These are the activations of a small neural network, seen along a few directions. Each row is one input.
In each table, some parts of the input vary, and every possible input appears once, in random order.
Descriptions start from the smaller parts, as in this example, which fits no table here: one of 3 separate values, together with either a single point or one of 11 places along a line or (one of 6 places along a line, together with one of 8 places around a ring).
Shared parts are said once, and a part with two or three values counts as separate values.
In the rows, 128 means zero.

Other details of the inputs shift rows strongly along two fixed directions, in all tables alike. That doesn't count.

A family of inputs:
x1: [141 135 140 138 148 135 122 104 120 140 139 131 114 162 113]
x2: [ 97 139 155 131  50  95 106 134 119 189 110 124 175 146 143]
x3: [112 109 165 154 130 134 110  81 115 181 151 127 127 162 123]
x4: [134  96 128 152 197 158 138  86 108 123 149 106  95 149 115]
x5: [150 131 130 144 170 153 126  93 133 126 151 127 105 149 111]
x6: [116 141 134 112  91 106 120 147 141 130 115 148 136 129 132]
x7: [148 117 126 145 201 169 123  83 140 110 158 127  94 150 101]
x8: [129 132 105 101 128 114 137 173 147  85 112 148 121 102 132]
x9: [144 102 116  79 194 143 178 167 129  38 136 106 114  84 145]
x10: [131 125 149 159 130 140 120  80 111 186 148 116 136 160 130]
x11: [123 109  92 102 147 114 132 169 145  70 106 112 131  81 134]
x12: [133 105 129 140 174 149 117  93 119 139 142 110 117 141 117]
x13: [115 122 108 119 115 115 129 153 144 110 117 120 149 101 142]
x14: [136 144 157 154 128 148 116  74 114 174 137 125 118 169 105]
x15: [141 118  91 103 177 132 137 163 149  56 120 130 103 108 119]
x16: [138 138  98  96 117 114 129 175 149  78  97 133 134  98 128]
x17: [124 121 151 157 130 144 112  80 118 183 149 119 141 158 125]
x18: [127 121 149 157 136 145 121  78 102 178 137 106 124 155 120]
x19: [109 161 114  96  33  85 120 188 150 118  96 151 164  95 146]
x20: [128 142 121 107  99 113 115 150 146 108 104 133 141 117 124]
x21: [126 112 133 155 147 146 139  99 111 140 147 123 116 131 124]
x22: [131  98  98 120 173 131 160 160 130  70 121 126 103  87 137]
x23: [118 149 145 132  58 100 115 135 107 189 104 123 173 133 146]
x24: [124 125 151 164 126 147 125  76 110 185 144 115 133 155 126]
x25: [140 149 192 118 122 157 131  76 107 163 157 129 124 180 131]
x26: [131 146 126 115 105 109 133 157 129 124 115 151 131 121 135]
x27: [131  87  86 118 206 142 142 143 146  43 143 120  98  82 123]
x28: [145 129  87 116 172 139 153 154 153  55 121 126  99  92 122]
x29: [141  93 135 152 200 155 136  92 113 128 158 121  92 143 121]
x30: [140 116 136 148 201 162 140  87 125 117 157 134  75 147 103]
x31: [117 120 115 116 114 110 128 163 129 121 112 120 144 112 142]
x32: [134 133 137 143 154 145 130 100 122 134 139 126 105 156 109]
x33: [150 136 112 116 148 130 129 143 137  97 117 125 116 117 119]
x34: [114 162 114  98  36  87 123 187 157 117  88 144 173 101 148]
x35: [109 134 134 131  68 110 118 144 121 162 123 134 164 119 144]
x36: [112 147 148 140  42 101 118 136 109 195 121 135 170 131 151]
x37: [124 132 161 145 126 140 102  79 124 168 144 131 123 183 107]
x38: [138 141 114 125 135 129 132 142 133 104 133 142 118 115 125]
x39: [105 135 153 130  52  98 117 140 115 191 116 139 167 135 149]
x40: [124 125 116 121 116 109 134 165 120 121 110 121 144 111 145]
x41: [116 164 129 124  62 109 132 152 130 147 114 145 142 115 135]
x42: [131 138  97 101 116 115 134 174 149  80 117 146 127  93 131]
Description of these inputs: one of 2 separate values, together with either a single point or (one of 4 places along a line, together with one of 5 places around a ring).
Changing only the choice among 2 separate values turns x20 into x11. The same change can be made to x14. Which row results?
> x18
Changing only the choice among 2 separate values turns x8 into x39. The same change can be made to x7. Which row results?
> x17
Which other rows does x13 become when the place on the ring of 5 takes its other values? List them by row number.
> x2, x3, x11, x27
Which other rows does x22 become when the choice among 2 separate values takes its other values? List them by row number.
> x30

A family of inputs:
x43: [148  91 134 134 238 165 134  86 127  89 158 119  84 155 106]
x44: [145 143 128 156 160 170 132  86 137 118 157 148  86 146  90]
x45: [117 135 102 130  75 105 139 172 120 126 114 127 155  80 156]
x46: [ 95 159 138 127  19  87 135 171 113 177  99 143 164 117 158]
x47: [165 135  86 109 197 153 135 137 159  39 122 121  84 110  97]
x48: [129 118 108 119 135 116 141 155 126  98 103 100 132  94 133]
x49: [131 142 123 105  82  93 136 178 129 120  86 127 151 117 145]
x50: [127 175 142 107  27  82 115 176 124 176  92 137 176 136 147]
x51: [133 107 144 133 185 152 123  86 113 120 150 123 104 158 108]
x52: [131 115 152 163 164 156 134  72  99 155 163 141  93 165 108]
x53: [142 125 136 148 175 154 130  95 114 132 163 148  90 147 107]
x54: [127 163 181 149  58 117 108  97 105 232 135 150 152 178 129]
x55: [130  98 153 129 179 153 122  82 120 119 160 131 102 154 111]
x56: [103 131 188 146  59 119 109  81 116 223 140 126 167 171 140]
x57: [ 95 115  74 147  87  79  90 179 162 130  91 142 156 102 128]
x58: [135 147 112  90 118 129 122 141 163  78 124 146 123 115 119]
x59: [142 133  96  97 140 119 142 185 141  71 106 146 114  82 131]
x60: [137 125 158 136 177 159 106  72 114 148 164 132 108 175  99]
x61: [130 124 107 109 135 113 143 166 131 101 103 108 128 114 140]
x62: [138 110 139 150 175 147 132  85 113 153 141  98 119 153 117]
x63: [114 176 139 122  23  82 129 176 121 176 111 161 163 125 153]
x64: [147 101  99 118 203 147 154 150 133  51 126 131  83  93 118]
x65: [132 104 139 149 175 158 120  84 119 146 157 104 135 149 126]
x66: [124 132 158 167  96 137 115  75 100 221 141 120 155 159 138]
x67: [110 121 119 106  77 107 125 167 134 116 116 120 170  87 155]
x68: [126 117  92 111 139 115 155 175 135  77 103 117 125  65 145]
x69: [126  94 144 129 179 152 129 104 133 115 152 120 106 145 128]
x70: [111 140 113 126  69  99 152 170 126 142 108 132 154  97 154]
x71: [ 85 122 143 189  59  95  48  70 125 248 129 139 161 181 104]
x72: [122 117 126 149 167 143 148 104 113 132 148 131  98 143 131]
x73: [100 143 188 153  57 115 101  71  96 232 135 116 171 174 132]
x74: [132 103 163 136 168 152 120  83 126 136 159 132 108 167 118]
x75: [147 138 109 101 135 118 126 163 131  97 109 129 123 112 123]
x76: [144 156 104 111 118 128 134 148 154  90 108 148 113 103 116]
x77: [107 139 141 116  66 101 129 151 127 161 106 120 175 123 148]
x78: [122 130 166 173 105 144 108  59  92 224 148 117 148 162 131]
x79: [136 128 105 107 127 108 154 185 136  88 107 137 122  94 142]
x80: [142 152 131 159 150 155 131  92 138 125 158 147  95 153 100]
x81: [143 102 104  92 207 150 131 143 146  41 146 138  91 102 115]
x82: [128 119  90 108 140 111 159 178 139  83 103 121 130  70 149]
x83: [119 151 126 121  25  90 123 164 117 184  91 112 195 118 165]
x84: [146 141 131 128 168 164 113  80 143 109 148 133 103 159  87]
x85: [170 128 123 148 235 181 123  68 144  88 158 117  69 166  81]
x86: [141 108 139 160 175 156 115  67 102 157 152  92 118 152 120]
x87: [125 104 109 111 132 131 135 156 143  98 126 119 151  93 153]
x88: [121 120 104 130 125 118 150 158 126 102 123 124 121  82 139]
x89: [133 128 125  96 133 119 124 166 150  88 130 145 130 112 137]
x90: [129 120  94 101 142 112 145 183 134  68  97 106 121  91 140]
x91: [121 115  98  94 149 117 147 186 146  65 106 117 129  93 143]
x92: [125 123 107 116 133 119 152 165 132 106 106 126 122 102 146]
x93: [120 136 100 125  79 106 144 175 126 133 116 130 161  88 162]
x94: [139 149 116 100 122 126 125 147 170  74 125 146 121 119 126]
x95: [132 143 159 127 117 128 108 105 121 169 141 138 140 169 118]
x96: [ 91 154 147 107  23  87 120 168 120 170  93 126 180 128 152]
x97: [146 147 144 141 165 161 111  78 145 122 151 134 108 173  95]
x98: [136 112 128 149 173 148 148 108 116 119 147 141  93 143 117]
x99: [137 125 113 108 134 115 136 159 125  92 102 120 124 113 127]
x100: [126 110  88 101 143 119 137 173 137  67 115 106 144  73 147]
x101: [137 170 168 162  93 143 110  74 128 194 141 148 129 179 108]
x102: [110 110 169 143 119 136 115  76 115 174 154 116 138 151 123]
x103: [115  99 165 145 171 159 115  65 115 147 164 120 106 166 116]
x104: [122 121 110 118 133 121 145 161 127 102 107 125 120  96 139]
Changing only one part turns x73 into x77. The same change can be made to x76. Which row results?
> x101
Changing only one part turns x48 into x62. The same change can be made to x44. Which row results?
> x80
What do these inputs look like to the network?
> one of 2 separate values, together with either a single point or (one of 5 places along a line, together with one of 6 places along a line)
Which other rows does x78 become when the place on the line of 6 takes its other values? List them by row number.
> x59, x64, x68, x76, x104

A family of inputs:
x105: [137 160 150 166  86 129 114  92 113 202 142 152 133 165 122]
x106: [118 135 116 133  82 108 141 156 108 146 120 129 149  91 152]
x107: [ 93 118 138 141  70  99  94 125 130 181 115 124 171 136 136]
x108: [143 137 151 150 175 160 126  70 131 145 154 125  97 180 104]
x109: [140 119 103 111 123 116 109 150 121 126  88  68 172 108 141]
x110: [123 122 114 125 113 121 149 152 134 120 119 116 148 106 155]
x111: [139 135 113 110 161 145 149 139 147  65 121 126  98 107 118]
x112: [119 116 133 107 114 116 142 152 125 114 116 119 140 102 147]
x113: [130 160 160 151  87 137 116  86 131 187 139 137 141 175 124]
x114: [114 135  96 127 107 111 110 142 165 105 109 135 132 118 115]
x115: [100 113  98 142  89  98 113 154 135 146 104 126 157 102 137]
x116: [124 123 116 128 117 111 147 161 105 126 110 124 128 106 145]
x117: [118 119 101 108 135 115  96 148 164  82 120 147 126 118 112]
x118: [115  91 107 174 165 135 108  96 119 150 142 122 113 128 113]
x119: [114 129 126 122  86 111 146 155 116 142 106 124 147  97 150]
x120: [121 122 119 122 117 114 149 160 113 124 110 119 134 109 144]
x121: [125 126 111 131 122 108 144 161 115 132 115 127 131 107 148]
x122: [ 97 105 125 124 101 104  95 138 136 145 119 128 160 122 135]
x123: [147 133 104 122 165 133 146 152 126  80 120 139  89 113 115]
x124: [148 140 137 158 155 156 123  78 114 148 159 140  97 148 104]
x125: [115 137 139 146  68 113 131 132 113 190 122 129 163 132 152]
x126: [139 141 111 115 137 127 146 155 133  92 112 137 108 117 120]
x127: [117 128 135 132 114 118 141 133 124 148 122 113 143 132 147]
x128: [134 109 105 162 190 152 104  82 145 116 148 136  88 146  86]
x129: [116 130 124 128  85 107 143 157 108 146 108 129 141  95 151]
x130: [129  97 136 106 173 135 136 134 116  97 137 116 115 128 132]
x131: [131 103 128 121 173 132 140 132 127 108 138 114 119 125 136]
x132: [145 137 112 131 159 150 138 121 134  96 142 136 103 116 112]
x133: [132 118  76 142 161 122 115 142 152  85 123 144  98 101 103]
x134: [141 149 123 139 129 124 130 131 126 139 126 145 111 139 121]
x135: [143 130 119 100 164 134 141 151 141  64 122 132 101 121 116]
x136: [118 127 163 167 107 145 123  72  93 210 157 119 143 155 129]
x137: [102 148 148 128  34 106 131 137 115 184 115 118 180 123 159]
x138: [142 146 121 138 122 135 131 127 137 135 131 144 123 135 123]
x139: [132 150 121 116 105 124 139 149 136 112 109 143 120 109 125]
x140: [110  91  87 135 163 124 127 141 148  87 119 108 125  98 127]
x141: [138 139 123  91 141 120 127 161 150  88 123 144 121 127 126]
x142: [121 104 130  96 141 123 138 154 126  92 124 122 130  98 143]
x143: [152 123 138 138 190 165 124  87 141 111 162 134  98 158 106]
x144: [140 125 168 128 173 164 112  69 124 130 160 139  97 169 100]
x145: [112 130 130 114  89 106 148 160 120 129 102 112 149 116 152]
x146: [123 124 114 126 121 112 147 159 123 129 114 123 138 108 148]
x147: [126 149 152  96  90 114 117 145 130 126 116 146 137 147 126]
x148: [143 134 114 105 159 142 137 142 146  64 138 134 111 105 119]
x149: [116 120 124 115 112 121 150 149 128 115 111 111 137 100 147]
x150: [111 139 150 150  90 120  81  87 142 178 133 142 144 170 105]
x151: [146 130 133 141 187 172 132  77 134 104 162 124  92 147 102]
x152: [120 117 132 100 119 108 132 162 129 118 121 126 148 117 150]
x153: [129 109 115 115 140 123 143 157 135 101 129 120 140 104 150]
x154: [144 127 141 138 189 163 137  86 127 108 145 121  85 164 100]
x155: [148 133 102 123 163 139 145 144 133  80 124 141  89  99 116]
x156: [145 131 159 141 178 156 119  75 129 143 158 132 100 181 103]
x157: [118 117 131 101 112 119 132 153 123 112 132 124 152 102 149]
x158: [124 114 127 105 115 116 132 160 131 118 128 128 154 111 154]
x159: [129 123 106 138 117 116 144 158 118 131 122 131 137  99 152]
x160: [128 153 185 137 104 149  97  65 115 185 163 145 137 184 111]
x161: [131 152 176 134  93 136  99  87 127 188 151 149 144 184 120]
x162: [142 128 164 137 172 165 120  66 125 132 157 133  95 167  99]
x163: [110 133 165 120  68 104 127 134 105 176 116 119 161 149 147]
x164: [109 137 158 126  62 113 122 126 111 177 131 121 171 129 149]
x165: [170 133  85 105 180 136 111 134 145  72  97  94 131 114 105]
x166: [147 135 146 158 179 159 126  75 122 153 155 135  95 174 101]
What do these inputs look like to the network?
> one of 2 separate values, together with either a single point or (one of 5 places along a line, together with either a single point or one of 5 places around a ring)
Changing only the choice among 2 separate values turns x148 into x164. The same change can be made to x144. Which row results?
> x142
Which other rows does x161 become when the choice among 2 separate values takes its other values? List them by row number.
> x158
Which other rows does x115 become when the choice among 2 separate values takes its other values? List them by row number.
> x128
